A small network was shown many inputs. Here are its activations along a few directions, one row for each input.
In each table, some parts of the input vary, and every possible input appears once, in random order.
A made-up example of a description, with smaller parts first: one of 2 separate values, together with either a single point or one of 11 places around a ring or (one of 6 places along a line, together with one of 8 places around a ring).
Shared parts are said once, and a part with two or three values counts as separate values.
In the rows, 128 means zero.

Other details of the inputs shift rows strongly along two fixed directions, in all tables alike. That doesn't count.

Table:
r1: [134  99 123  64 106 156 224 149  82  90  83  12]
r2: [145 137 155 100 132 116 124  98 112 125 131 179]
r3: [113 130 115 167 134 144 103 165 180 148 134 103]
r4: [121 139 122 114 144 118 107 121 129  79 112 188]
r5: [130 140 143 110 118 114 134  94 109 121 120 172]
r6: [129 119 139 145 116 121 109 132 156 182 141 102]
r7: [128 140 131 123 140 121 122 129 133  76 107 177]
r8: [126 122 146 165 134 123 106 144 142 185 151  98]
r9: [139 130 110 111 128 116 142 115 104 117 145 162]
r10: [137 135 116 118 134 121 115 125 142  84 112 193]
r11: [155 121 131 103 137 130 137 111 108 124 141 173]
r12: [112 130 125 177 129 127  93 148 176 133 124 106]
r13: [141 138 137 112 112 119 129  84 112 116 124 173]
r14: [125 132 115 111 129 123 113 134 136  81 115 178]
r15: [103 137 129 172 140 144 109 167 171 141 130  89]
r16: [140 136 141  88 134 114 121  99 105 126 129 162]
r17: [122 120 115 175 124 120 125 143 147 178 153  88]
r18: [120 140 120 108 150 141 118 134 127  85 122 170]
r19: [115 129 129 157 104 114 114 122 156 182 133 105]
r20: [129 134 125  94 108 114 133 100 112 122 123 166]
r21: [139 143 123 119 145 147 117 124 135  81 126 184]
r22: [145 129 135  98 148 122 118 103  93 125 141 181]
r23: [138  90 118  72 120 165 228 156  68  89  91  24]
r24: [103 135 131 150 112 112 106 120 140 180 130  97]
r25: [125 125 125 183 123 124 114 135 137 171 155  96]
r26: [133 127 148 152 117 122 101 123 153 177 145  94]
r27: [114 127 127 183 127 120 127 148 139 176 148  72]
r28: [155 122 140 112 138 134 127 103 102 120 144 172]
r29: [123 103 109  97 129 155 229 143  62  83  95  26]
r30: [100 129 115 158 129 143  97 170 172 144 139  98]
Description of these inputs: one of 5 places around a ring, together with either one of 2 separate values or one of 4 places along a line.
Q: Changing only the place on the ring of 5 turns r26 into r6. The same change can be made to r21. Which row results?
A: r3
Q: Which other rows does r12 become when the choice among 2 separate values takes its other values? List them by row number.
A: r21
Q: Which other rows does r29 become when the place on the line of 4 takes its other values? List them by row number.
A: r16, r22, r24

Table:
r31: [146 116 117 103 154 152 171 134  89  71 119 137]
r32: [138 136 132 101 113 111 125 100 125 114 118 179]
r33: [112 113 112 161 136 144 121 175 151 153 144  61]
r34: [ 99 125 132 160 122 134 118 153 164 149 113  57]
r35: [141 129 133 149 130 124 126 112 118 153 155 139]
r36: [129 128 116 121 126 142 170 131 109  75 101 120]
r37: [137 138 149 140 136 107  75 102 143 181 163 177]
r38: [114 149 115 154 129 108  71 123 162 146 147 186]
r39: [141 138 151 143 128 114  77 102 144 178 162 174]
r40: [130 135 117 111 118 111 129 105 113 112 127 170]
r41: [136 138 140 127 126 108  73 105 146 181 164 181]
r42: [130 125 129 119 137 134 103 140 146 131 138 136]
r43: [136 122 128  65 109 130 172 108  92  80  89 128]
r44: [125 130 114  90 133 140 176 129  91  60  95 137]
r45: [135 138 125 127 129 109 129 100 107 113 125 174]
r46: [119 146 130 147 124 109  69 117 174 149 139 187]
r47: [133 141 136 147 139 106  80 110 132 181 174 181]
r48: [125 139 128 159 155 120  65 137 153 156 168 180]
r49: [139 129 137 122 150 135 108 134 135 119 132 148]
r50: [141 130 138 125 140 139 112 133 139 115 133 148]
r51: [129 140 125 113 126 111 129 106 106 112 125 173]
r52: [144 137 147  94 133 121 117 103 110 136 139 174]
r53: [148 128 124 122 132 121 138 107 105 135 151 173]
r54: [141 131 124 149 147 136 117 137 131 116 145 156]
r55: [ 98 115 118 194 106 119 131 159 161 186 129  32]
r56: [138 121 134  86 143 151 154 145 109  85 111 117]
r57: [135 130 132  89 122 144 164 118 111  65  90 137]
r58: [104 121 139 156 112 121 122 138 150 165 115  55]
r59: [135 138 127 144 132 106  76 107 137 182 175 187]
r60: [130 138 110 127 129 121 134 121 126  97 124 175]
r61: [128 104 107 136 133 159 181 173 118 107 119  48]
r62: [122 118 138 117 102 139 173 133 117 113  91  51]
r63: [130 127 120  70 120 142 167 122 107  65  88 134]
r64: [ 91 119 141 167 107 122 111 157 166 191 116  21]
r65: [109 108 121 162 106 139 180 152 123 135 103  11]
r66: [113 108 136 170 112 132 121 155 162 210 141  30]
r67: [133 128 113 100 136 141 179 121  91  57  97 142]
r68: [120 115 129 155 129 141 118 168 165 158 135  67]
r69: [122 131 130  87 126 140 158 130 112  77  92 123]
r70: [143 117 126 109 134 139 178 114  80 110 127 115]
Q: What do these inputs look like to the network?
A: one of 2 separate values, together with one of 4 places along a line, together with one of 5 places around a ring
Q: Which other rows does r35 become when the place on the ring of 5 takes its other values? List them by row number.
A: r47, r53, r59, r70
Q: Which other rows does r65 become when the choice among 2 separate values takes its other values? List them by row number.
A: r62
Q: Start at r47 and move only the place on the line of 4, one step at a time. The first step leads to r51. Which rows follow, in order?
A: r44, r48
Q: Start at r34 and move only the place on the ring of 5, one step at a time. The first step leads to r69. Which rows follow, in order?
A: r63, r46, r57
